These are the activations of a small neural network, seen along a few directions. Each row is one input.
Each table varies a few parts of the input and shows all the possible inputs, shuffled.
A made-up example of a description, with smaller parts first: one of 3 separate values, together with either a single point or one of 9 places around a ring or (one of 5 places around a ring, together with one of 6 places along a line).
Shared parts are said once, and a part with two or three values counts as separate values.
(in the rows, 128 means zero)

Other details of the inputs shift rows strongly along two fixed directions, in all tables alike. That doesn't count.

Table:
r1: [ 98 118  96 160 147 159 115 169 152 129  77 104 102 127 154  40]
r2: [131 177 152 167 134 113 177  92  70 192 160 122 112  88 132 206]
r3: [133 163 154 205 144 102 174  89  79 176 127 134 116 152 160 201]
r4: [109 174 151 175 142 114 194 102  71 167 160 118 119 133 149 207]
r5: [135 157 185 169 133 115 146 109  86 192 120 117 111 135 168 228]
r6: [150 164 178 202 147  89 171  64  82 163 123 127 119 133 168 184]
r7: [154 169 149 193 146 105 154  85  75 195 124 141 108 113 152 205]
r8: [ 99 135 113 111 119 162 113 152 148 133 107  78  90  57 128  31]
r9: [113 161 166 144 136 137 185 116  77 197 152 110 109 119 142 232]
r10: [133 150 151 199 144 106 174 102  86 177 135 132 119 155 171 209]
r11: [173  88 119  81 113  74  81  94 151  60 137 188 173 184  74 135]
r12: [ 98 108 110 137 138 184 101 185 157 154  68 100  96 108 145  67]
r13: [ 96 131 116 135 134 150 130 156 145 104 111  82 109  77 129  24]
r14: [ 86 126 133  98 114 168 108 165 153 132  98  75 104  67 132  44]
r15: [122 124 114 142 131 151  93 142 152 147  75  93  88  83 152  32]
r16: [ 97 124 117 127 132 157 128 151 150  99 103  84 116  73 127  15]
r17: [152  73 105  46 103 110 110 134 158  61 193 186 179 172  91 169]
r18: [113 164 151 170 134 130 204 107  75 169 164 122 115 131 161 213]
r19: [103 121  90 142 149 175 102 167 145 156  72 116  95 101 144  52]
r20: [175  88 110  79 116  70  83 110 153  68 143 192 178 190  72 144]
r21: [113 174 154 181 135 111 195 100  67 167 163 117 116 125 147 202]
r22: [ 87 127  90 103 141 183 120 174 139 145 104 101 100  83 121  52]
r23: [186 120 134  28  94 121  68 118 161  68 185 163 204 160  70 161]
r24: [157  85 134   8  96 101  79 133 154  74 170 165 175 153  62 179]
r25: [160 101 114  58 110  81  99 112 142  50 176 170 176 159  55 146]
r26: [ 80 130 109 133 128 160 130 170 146 114 113  97 106  91 121  26]
r27: [110 162 152 170 142 131 203 105  81 173 168 122 119 135 169 217]
r28: [132 151 133 142 127 196  83 166 166 146  80  87 125 113 166  40]
r29: [168  68 102  75 107 101  96 128 178  73 156 196 176 197 108 166]
r30: [148 167 172 205 146  88 169  69  79 163 125 124 118 138 163 187]
r31: [ 77 114  97 126 130 179 133 180 149 116 114  91 107 102 136  41]
r32: [109 123 107 163 144 147 110 155 154 123  77  98  98 117 139  24]
r33: [163  75 103  81 118 101  90 119 171  70 148 199 177 193  98 165]
r34: [172  97 111  45  99  77 107 111 145  45 170 172 183 155  58 147]
r35: [112 122 134 124 125 159  87 157 156 137  67  93  97  95 154  52]
r36: [167  75 102  84 109 101  96 117 156  74 145 193 171 193  96 168]
Each input here is: one of 2 separate values, together with either a single point or one of 6 places around a ring or one of 11 places along a line.
Changing only the choice among 2 separate values turns r20 into r26. The same change can be made to r28. Which row results?
> r23
Which other rows does r24 become when the place on the ring of 6 takes its other values? List them by row number.
> r2, r8, r9, r14, r22
Which other rows does r11 become when the choice among 2 separate values takes its other values? List them by row number.
> r34

Table:
r37: [161 142 132 108 128  87 114  94 119  98 161 167 176 173 104 164]
r38: [ 85  80  84 103 129 181 103 201 170 118 100 121  99 119 146  49]
r39: [119 101 105 134 127 180 111 168 181  94  89 117 124 127 142  23]
r40: [117 200 186 233 147 114 179 110  71 196 105  84  95 110 179 162]
r41: [167 133 157  66 105 110  93 120 134 124 152 142 160 128  84 176]
r42: [133 109 131  90 128  87 134 119 114 101 161 158 158 179  94 200]
r43: [159 109 125  93 113  78  99 104 122 114 153 178 149 159  63 188]
r44: [105 169 175 221 143 139 199 120  86 193 124  87  96 139 214 176]
r45: [ 93 103  93 120 140 176 122 176 158 102  91 112 118 113 106  30]
r46: [174 123 130 117 118  98 103  89 130  96 164 168 172 181 113 167]
r47: [125 103 113 131 128 153  85 144 175  95  69 105 104 113 149  11]
r48: [ 81 182 178 219 148 134 204 126  74 194 120  82 100 130 202 169]
r49: [113 153 156 205 157 131 166  92  82 205 111 115  82  95 191 170]
r50: [111 112  73 115 138 177  96 179 163 126 102 128 108 107 136  31]
r51: [163 112 135  75  97  71 110 105 127  76 185 157 164 123  64 159]
r52: [ 72 105 103 101 115 168 134 185 165  94 135  85 105  87 129  24]
r53: [105 182 165 209 159 112 188  89  59 195  94  85  81  97 174 163]
r54: [169 105 127 105 118  88  97 114 133 126 153 184 149 153  92 187]
r55: [133 181 181 233 136 124 167 107  87 192 109  90  96 121 185 157]
r56: [154  93 123 101 111  97 121 120 137 109 159 165 162 185 130 205]
r57: [ 91 101  80 112 141 183 120 177 169 114  93 122 104 107 104  40]
r58: [163 127 113  70 104  83 127  99 122  75 204 161 173 132  81 163]
r59: [114  95  85 129 130 183 106 180 189 107  86 120 120 117 142  36]
r60: [156 127 145 114 123  96 137  99 123  92 152 175 175 175 102 183]
r61: [161 126 140 109 128  74 109 104 115 112 147 160 152 157  74 181]
r62: [ 95 118  72 109 139 172 101 170 156 122 101 115 107 108 108  25]
r63: [114 187 180 213 152 109 179  82  74 183  94  92  95 108 189 150]
r64: [134 121 148  60 108 133 109 133 136 114 164 132 157 145 112 201]
r65: [158 109 138  80 109  68 132  77 118  88 176 152 157 117  90 156]
r66: [ 97 100  85 105 131 153  89 153 159 114  70 117  91  91 113  24]
r67: [127 103  99 135 121 156  77 180 181 117  79 109 111 111 132  31]
r68: [120  96  93 129 129 154  83 153 180 114  68 110 105 103 149  24]
r69: [157 136 136  61 111 127  95 109 130 119 172 145 172 137  96 173]
r70: [163  94 110  93 121 109 128 113 132 109 159 197 160 163 101 203]
r71: [118 186 182 162 141 143 169 101  82 207 108  70  94  75 180 164]
r72: [107 179 169 162 134 176 178 127  93 193 126  80 112  89 169 178]
r73: [157 111 127  76 106  93 147  99 127  68 199 166 171 134  76 181]
r74: [179 119 110 105 118  91 105 100 132 107 163 176 174 177 113 188]
r75: [ 74 165 150 199 146 145 206 134  65 208 121  91  72 120 181 192]
r76: [ 98 121  86 118 143 167  96 167 151 108 101 104 119 115 112  16]
What is each input in this table made of?
> one of 5 places along a line, together with either one of 2 separate values or one of 6 places around a ring
Changing only the place on the line of 5 turns r40 into r60. The same change can be made to r54. Which row results?
> r70
Which other rows agree with r75 in the place on the line of 5? List them by row number.
> r38, r42, r44, r48, r52, r56, r64
Which other rows agree with r63 in the place on the line of 5? List them by row number.
> r47, r49, r53, r65, r66, r68, r71
Which other rows does r46 become when the place on the ring of 6 takes its other values? List them by row number.
> r37, r50, r62, r74, r76
Which other rows does r73 become when the choice among 2 separate values takes its other values? List them by row number.
> r72

Table:
r77: [115 130 126 141 128 137 132 137 134 124 120 116 121 119 139  97]
r78: [120 124 118 134 131 138 128 140 137 121 122 125 128 133 131 105]
r79: [116 125 121 142 131 148 130 145 137 137 109 115 113 127 145 102]
r80: [113 132 124 143 136 149 121 147 134 146 102 114 112 114 146  96]
r81: [164 148 161 137 123  82 149  74  91 137 164 151 151 148 122 224]
r82: [132 112 112 110 126 118 117 129 139 101 131 139 137 135 111 109]
r83: [116 133 121 152 135 144 134 141 131 146 113 118 112 127 146 114]
r84: [119 141 131 149 132 132 138 126 120 140 117 110 108 109 137 105]
r85: [120 129 119 141 135 134 136 134 127 130 122 129 124 130 133 116]
r86: [136 109 122  73 114 120 117 128 134 101 161 148 152 131  89 154]
r87: [152 101 120  88 116 107  91 121 148  94 134 156 150 143  99 133]
r88: [133 170 165 179 141 120 166  98  87 186 134 117 118 130 167 202]
r89: [103 133 130 115 124 152 137 148 130 132 132 103 117 100 132 107]
r90: [151 105 123  88 119 112  96 125 145  95 131 152 149 147  97 130]
What is each input in this table made of?
> one of 2 separate values, together with either a single point or one of 6 places around a ring
Changing only the choice among 2 separate values turns r79 into r83. The same change can be made to r88. Which row results?
> r80
Which other rows does r86 become when the choice among 2 separate values takes its other values? List them by row number.
> r89
